These are the activations of a small network on made-up records, seen along a few directions, one row for each record.
Each row is followed by the record's values for the fields LOD, BINID, KEMA, NEPEF, KEB.
A field that a record lacks is written absent.
The largest differences between rows may come from other fields.
(in the rows, 500 means zero)
Strong random noise was added to every row along 15 fixed directions; ignore it. To show where, here is one row again and again, with new noise each time:
[378 783 646 605 517 123 760 642 501 618 445 541 452 630 408 576 333 414
 512 672 537 453 608 300 361 422 433 484 589 498 667 501 725 472 664]
[351 513 376 533 609 331 562 711 265 588 699 567 209 462 328 576 354 630
 429 430 475 416 525 649 506 432 494 663 802 513 595 524 739 771 653]
[343 571 545 629 744 504 630 568 567 459 517 519 389 745 354 457 395 694
 428 665 429 324 514 532 415 543 331 594 493 620 607 421 812 530 604]
[379 478 570 454 735 755 472 435 479 421 717 554 357 432 403 479 434 367
 644 367 443 415 435 441 373 605 358 565 470 522 639 648 625 615 607]
[492 464 513 351 584 731 606 490 692 620 712 538 422 448 367 575 426 387
 418 405 285 307 760 403 695 639 411 556 338 390 550 463 527 456 648]
[395 506 451 555 633 701 313 643 427 516 685 499 345 595 461 441 268 637
 479 467 290 460 341 708 495 410 801 472 461 434 517 517 522 731 464]
[408 494 315 702 607 169 608 665 463 534 480 610 713 252 429 494 215 319
 439 136 686 602 323 590 293 313 434 517 429 573 251 395 491 410 746]
[441 547 495 678 515 471 369 621 635 519 460 569 657 575 423 483 283 637
 477 522 480 480 302 484 340 654 606 349 747 434 595 456 463 507 484]
[593 495 476 288 531 713 571 373 471 417 564 506 403 182 693 476 768 623
 530 520 435 466 532 350 521 587 250 363 709 767 417 537 589 473 526]
[559 645 469 459 304 518 432 468 592 544 435 543 657 484 610 568 448 486
 446 496 471 611 487 479 610 465 663 365 457 318 481 464 311 520 537]
[556 439 545 614 405 189 649 472 416 489 442 415 480 606 677 409 658 376
 616 538 626 844 514 670 404 340 533 515 626 460 352 530 216 405 486]
[534 382 421 542 478 512 509 603 516 516 560 443 438 403 553 370 576 581
 587 581 502 464 471 543 463 631 489 421 700 607 495 508 479 474 349]
[590 515 466 385 310 709 389 495 560 567 536 478 474 456 569 490 574 500
 625 578 427 435 530 509 675 573 661 424 520 418 577 530 377 547 306]
[527 556 450 628 607 543 619 599 507 546 563 465 325 486 529 359 434 467
 729 459 419 471 474 643 467 491 512 500 576 580 414 523 503 456 478]
[462 485 366 512 370 449 545 474 603 446 412 540 664 501 559 491 548 540
 366 578 606 575 500 538 582 530 369 501 373 460 479 381 488 505 552]
[600 722 479 321 441 670 403 215 423 489 331 579 518 448 673 616 649 606
 492 520 468 551 435 415 593 419 482 446 520 547 569 550 547 625 531]
[402 388 480 540 354 478 397 589 471 403 477 505 651 532 533 425 499 397
 618 511 656 593 295 687 448 266 621 519 317 532 381 413 371 501 323]

[531 552 528 472 413 711 367 404 631 343 404 534 669 613 703 483 568 766
 370 627 393 675 348 573 540 471 587 295 550 476 357 372 323 488 505] : (LOD zivu; BINID begom; KEMA dem; NEPEF sen; KEB nuzet)
[443 526 662 315 422 699 432 278 491 421 483 588 560 551 571 573 612 211
 684 503 502 658 420 439 488 309 460 508 279 468 540 547 400 533 473] : (LOD por; BINID absent; KEMA dem; NEPEF sen; KEB nuzet)
[475 504 533 600 388 525 701 561 686 550 340 542 461 522 565 334 505 227
 889 611 411 560 393 468 464 501 259 440 544 633 380 391 501 241 311] : (LOD por; BINID absent; KEMA dem; NEPEF mude; KEB nobez)
[491 651 770 458 668 505 432 491 378 382 517 481 485 504 450 608 470 678
 475 426 487 380 447 356 330 357 580 469 655 646 435 551 596 453 594] : (LOD pevug; BINID mafu; KEMA dem; NEPEF losi; KEB nobez)
[646 534 484 470 532 577 586 409 591 680 552 400 342 524 583 430 547 381
 551 614 316 502 729 371 592 736 543 412 437 372 663 645 437 479 461] : (LOD absent; BINID absent; KEMA dem; NEPEF sen; KEB nobez)
[344 568 230 481 323 402 500 617 445 680 459 613 475 418 488 510 235 199
 443 519 398 596 397 429 600 432 489 472 233 336 624 489 651 717 494] : (LOD por; BINID absent; KEMA dem; NEPEF mude; KEB nobez)
[620 729 447 615 596 534 380 444 523 535 364 489 527 479 574 487 424 799
 445 542 487 414 410 415 427 708 618 352 664 513 654 582 600 585 506] : (LOD pevug; BINID absent; KEMA dalal; NEPEF sen; KEB nuzet)
[303 310 650 459 634 359 526 518 502 577 514 625 558 536 325 608 344 300
 357 374 377 559 406 349 310 361 359 552 530 566 465 404 579 401 585] : (LOD por; BINID mafu; KEMA dem; NEPEF mude; KEB nuzet)
[438 609 423 712 743 446 690 580 528 576 494 541 268 597 483 379 358 624
 554 595 326 510 455 538 367 660 327 458 801 596 579 507 727 539 631] : (LOD zivu; BINID mafu; KEMA dem; NEPEF sen; KEB nuzet)
[531 490 537 520 733 656 480 221 500 429 430 527 487 750 486 525 565 548
 463 416 441 588 486 654 491 448 421 653 382 486 489 512 467 516 630] : (LOD zivu; BINID absent; KEMA dem; NEPEF sen; KEB nuzet)
[474 741 476 731 445 313 664 555 597 534 432 513 477 668 545 460 336 436
 548 543 541 668 550 597 519 548 529 510 457 240 558 514 439 541 683] : (LOD zivu; BINID absent; KEMA dalal; NEPEF sen; KEB nuzet)
[524 475 491 388 565 620 397 563 479 398 664 426 563 389 317 580 531 657
 364 421 640 135 662 459 606 568 556 598 301 562 545 529 634 532 515] : (LOD por; BINID absent; KEMA dalal; NEPEF sen; KEB nuzet)
[287 352 480 636 386 345 381 578 436 341 615 465 523 609 630 381 453 482
 373 650 623 896 346 622 361 579 606 459 454 210 629 576 344 759 526] : (LOD pevug; BINID mafu; KEMA dem; NEPEF sen; KEB nuzet)
[446 692 389 709 607 584 584 625 629 360 577 508 488 394 593 325 304 579
 576 496 467 564 373 503 376 737 395 310 572 468 458 546 545 532 693] : (LOD pevug; BINID mafu; KEMA dem; NEPEF sen; KEB nuzet)
[547 343 409 410 393 436 619 415 630 557 501 433 587 451 651 432 677 412
 325 706 497 632 692 370 575 669 371 395 308 448 558 478 420 438 475] : (LOD pevug; BINID absent; KEMA dem; NEPEF sen; KEB nuzet)
[711 589 557 517 606 546 366 439 602 430 457 399 762 259 557 510 434 626
 359 272 524 399 483 248 377 689 630 274 509 531 353 585 356 281 578] : (LOD pevug; BINID mafu; KEMA dem; NEPEF mude; KEB nuzet)
[420 450 522 406 575 612 539 281 462 542 490 603 357 617 536 528 604 388
 571 588 397 652 476 494 475 510 303 582 548 488 683 550 570 636 536] : (LOD pevug; BINID absent; KEMA dem; NEPEF sen; KEB nuzet)
[682 567 462 567 585 382 495 314 445 584 268 424 507 579 617 461 628 621
 470 582 517 557 505 454 432 557 527 451 581 598 547 571 496 438 431] : (LOD absent; BINID mafu; KEMA dem; NEPEF sen; KEB nobez)
[460 648 511 478 374 432 431 635 311 435 422 505 509 282 493 511 469 448
 713 421 725 343 344 487 481 257 601 548 386 689 444 521 671 540 343] : (LOD por; BINID mafu; KEMA dalal; NEPEF sen; KEB nuzet)
[480 370 389 526 418 404 566 551 505 551 466 607 527 447 304 569 574 459
 643 419 705 390 532 625 560 565 300 716 733 560 555 411 550 466 460] : (LOD zivu; BINID absent; KEMA dem; NEPEF sen; KEB nuzet)
[458 477 591 311 398 449 472 405 353 608 549 532 337 502 564 620 577 389
 451 529 408 637 568 430 576 376 575 544 541 395 621 579 478 660 490] : (LOD pevug; BINID mafu; KEMA dalal; NEPEF sen; KEB nuzet)
[467 750 388 590 339 518 577 654 545 359 470 548 499 461 635 482 409 719
 453 511 496 588 448 702 682 372 518 435 501 430 253 338 497 570 666] : (LOD zivu; BINID absent; KEMA dalal; NEPEF sen; KEB nobez)
[511 645 277 622 449 480 396 512 403 548 425 539 447 414 669 399 393 525
 571 526 486 677 278 566 444 569 603 346 609 430 609 621 517 731 474] : (LOD zivu; BINID absent; KEMA dalal; NEPEF sen; KEB nuzet)
[553 614 335 556 399 565 709 446 629 426 423 525 439 561 632 411 615 562
 559 650 448 628 561 557 633 685 197 446 653 452 456 457 490 484 612] : (LOD zivu; BINID absent; KEMA dem; NEPEF gepek; KEB nobez)
[552 485 395 460 425 602 427 405 588 353 485 470 738 500 614 479 577 556
 347 521 595 601 504 569 577 502 533 423 214 424 402 457 336 502 553] : (LOD absent; BINID absent; KEMA dem; NEPEF sen; KEB nuzet)
[411 400 372 596 564 407 710 686 586 572 610 558 453 446 463 440 378 468
 439 458 410 556 552 644 519 462 379 507 529 533 335 333 522 436 644] : (LOD zivu; BINID absent; KEMA dem; NEPEF sen; KEB nuzet)
[659 639 450 613 649 390 519 502 422 750 333 437 444 429 540 432 407 472
 629 467 476 374 484 468 419 425 714 464 397 662 543 561 611 423 359] : (LOD zivu; BINID absent; KEMA dem; NEPEF sen; KEB nuzet)
[493 493 525 695 721 609 485 498 540 369 685 496 392 603 372 430 411 509
 696 326 518 538 454 636 349 789 427 562 811 356 574 674 382 542 662] : (LOD por; BINID absent; KEMA dem; NEPEF sen; KEB nuzet)
[512 896 385 604 423 581 643 440 495 365 327 558 443 420 727 422 481 512
 719 495 581 630 399 619 602 398 387 497 343 513 383 487 601 566 659] : (LOD zivu; BINID mafu; KEMA dem; NEPEF sen; KEB nuzet)
[392 307 371 603 617 449 330 671 490 604 627 525 574 322 426 457 210 470
 273 282 464 502 372 550 415 516 713 478 297 413 474 462 496 590 526] : (LOD zivu; BINID mafu; KEMA dalal; NEPEF sen; KEB nobez)
[540 533 361 500 488 355 564 650 350 632 500 529 310 392 475 561 440 677
 409 391 381 448 535 619 629 375 535 540 790 590 342 416 599 557 541] : (LOD por; BINID absent; KEMA dalal; NEPEF losi; KEB nobez)
[575 596 523 615 639 438 513 434 462 550 474 415 420 766 467 484 473 557
 481 523 483 498 586 627 496 486 660 580 433 407 577 590 456 534 540] : (LOD zivu; BINID mafu; KEMA dalal; NEPEF sen; KEB nuzet)
[415 312 391 511 533 560 469 641 523 597 546 593 425 326 486 437 432 589
 485 485 358 462 345 531 457 560 422 421 746 662 468 384 620 529 394] : (LOD zivu; BINID absent; KEMA dalal; NEPEF sen; KEB nuzet)
[598 433 244 476 304 294 557 682 503 733 515 429 567 249 517 464 389 269
 400 445 490 465 634 402 642 540 623 404 309 408 443 497 438 442 410] : (LOD zivu; BINID absent; KEMA dem; NEPEF mude; KEB nobez)
[444 678 532 443 463 654 421 333 512 321 384 599 617 703 476 621 566 671
 472 580 605 487 431 579 571 414 430 600 426 470 572 438 567 622 600] : (LOD pevug; BINID mafu; KEMA dem; NEPEF sen; KEB nuzet)
[484 602 551 689 500 353 545 498 604 400 398 452 645 716 555 450 410 539
 376 568 548 678 488 537 432 506 528 453 382 328 431 461 375 434 638] : (LOD zivu; BINID absent; KEMA dem; NEPEF losi; KEB nobez)
[404 600 480 461 160 357 444 617 530 407 413 574 715 635 280 679 526 546
 497 658 825 325 570 507 667 482 474 646 494 378 668 394 572 575 445] : (LOD por; BINID absent; KEMA dem; NEPEF sen; KEB nobez)
[707 690 486 513 511 671 522 442 617 604 359 400 447 515 626 427 482 601
 552 525 290 364 564 462 651 535 634 393 378 538 401 493 490 369 393] : (LOD absent; BINID absent; KEMA dalal; NEPEF mude; KEB nuzet)
[584 610 313 691 434 368 525 568 531 393 432 505 670 273 589 418 417 491
 556 311 685 632 382 517 417 663 419 374 663 436 346 546 365 437 646] : (LOD zivu; BINID absent; KEMA dem; NEPEF losi; KEB nobez)

Here are new rows. What are their fields?
[509 362 443 578 615 483 476 559 450 518 673 459 377 376 562 415 439 536
 430 350 416 643 476 599 433 603 578 449 648 420 437 580 381 575 582] : (LOD zivu; BINID absent; KEMA dalal; NEPEF sen; KEB nuzet)
[514 400 464 432 536 627 524 407 607 510 420 625 605 362 461 541 562 477
 558 376 486 449 431 478 508 514 265 529 580 674 397 362 530 356 502] : (LOD pevug; BINID absent; KEMA dem; NEPEF sen; KEB nuzet)
[429 373 746 416 666 494 489 558 477 584 763 531 413 547 170 653 444 345
 585 395 495 286 657 357 371 593 514 619 719 458 730 627 530 480 545] : (LOD zivu; BINID absent; KEMA dem; NEPEF sen; KEB nuzet)
[425 454 587 442 618 673 539 444 508 373 715 490 459 562 285 530 536 254
 681 375 665 314 641 550 520 521 376 755 197 435 612 615 537 530 584] : (LOD zivu; BINID absent; KEMA dalal; NEPEF sen; KEB nuzet)
[672 794 387 450 570 634 425 262 413 385 236 522 654 501 670 573 573 764
 402 409 525 502 394 622 595 195 566 469 282 688 240 408 532 494 603] : (LOD pevug; BINID absent; KEMA dem; NEPEF sen; KEB nobez)
[532 541 385 639 815 589 464 448 415 601 473 516 361 528 484 418 335 524
 558 323 363 467 351 656 394 438 577 536 444 612 474 557 610 569 525] : (LOD zivu; BINID absent; KEMA dalal; NEPEF sen; KEB nuzet)
[573 401 531 502 821 480 381 445 444 646 565 394 497 531 432 504 392 586
 235 423 355 385 576 399 385 533 738 458 312 544 577 590 553 498 504] : (LOD por; BINID absent; KEMA dem; NEPEF sen; KEB nuzet)
[566 492 531 487 699 599 533 423 415 455 444 449 438 637 339 520 626 610
 623 453 592 213 570 671 546 327 459 760 353 767 433 458 667 407 411] : (LOD por; BINID absent; KEMA dem; NEPEF sen; KEB nuzet)
[393 474 484 419 576 633 329 361 438 428 439 612 648 494 460 579 391 378
 414 296 485 572 285 510 457 293 498 564 205 505 433 469 523 575 565] : (LOD por; BINID mafu; KEMA dem; NEPEF losi; KEB nuzet)
[635 414 375 555 460 324 426 604 402 446 592 264 572 414 500 424 547 592
 343 473 707 418 657 543 543 614 722 525 319 414 476 623 392 511 428] : (LOD pevug; BINID absent; KEMA dem; NEPEF mude; KEB nuzet)
[291 194 620 389 548 636 336 550 409 261 745 513 531 512 368 504 526 409
 483 428 532 536 349 521 350 435 424 561 495 532 464 535 465 578 459] : (LOD por; BINID absent; KEMA dem; NEPEF mude; KEB nuzet)
[665 710 430 375 634 401 576 314 225 566 521 483 351 386 490 673 596 478
 474 284 591 464 710 502 589 356 514 658 481 524 520 683 574 620 736] : (LOD por; BINID absent; KEMA dem; NEPEF sen; KEB nuzet)
[260  92 614 529 431 572 583 718 704 343 732 488 612 573 414 317 505 186
 665 596 532 578 440 603 383 463 360 496 292 534 349 349 336 309 340] : (LOD por; BINID absent; KEMA dem; NEPEF sen; KEB nuzet)
[494 799 602 536 459 554 446 579 541 319 323 508 679 500 556 509 462 802
 523 625 604 298 328 433 437 346 568 356 464 735 389 380 678 428 449] : (LOD pevug; BINID mafu; KEMA dalal; NEPEF sen; KEB nuzet)
[399 766 559 310 477 478 451 595 247 416 630 531 460 142 524 599 431 417
 574 489 646 349 444 204 390 351 546 393 390 643 631 676 809 708 574] : (LOD pevug; BINID absent; KEMA dem; NEPEF sen; KEB nuzet)
[536 331 357 352 543 503 460 492 361 615 565 430 338 477 507 530 580 679
 192 533 330 458 642 548 685 472 565 563 457 539 485 476 589 623 460] : (LOD por; BINID mafu; KEMA dem; NEPEF losi; KEB nuzet)
[489 686 489 440 316 388 407 513 534 362 431 472 784 523 576 605 517 736
 152 712 682 497 576 360 574 514 626 354 284 375 593 461 538 608 609] : (LOD zivu; BINID absent; KEMA dem; NEPEF sen; KEB nuzet)
[561 284 599 429 568 744 409 437 606 417 491 447 539 748 421 525 641 788
 361 478 368 361 544 753 676 356 583 628 447 606 244 278 376 340 379] : (LOD zivu; BINID mafu; KEMA dalal; NEPEF sen; KEB nuzet)
[622 666 451 343 324 778 298 415 575 640 432 608 609 361 574 616 408 424
 582 381 326 489 418 426 682 465 740 332 475 367 511 497 352 544 427] : (LOD zivu; BINID absent; KEMA dem; NEPEF sen; KEB nuzet)
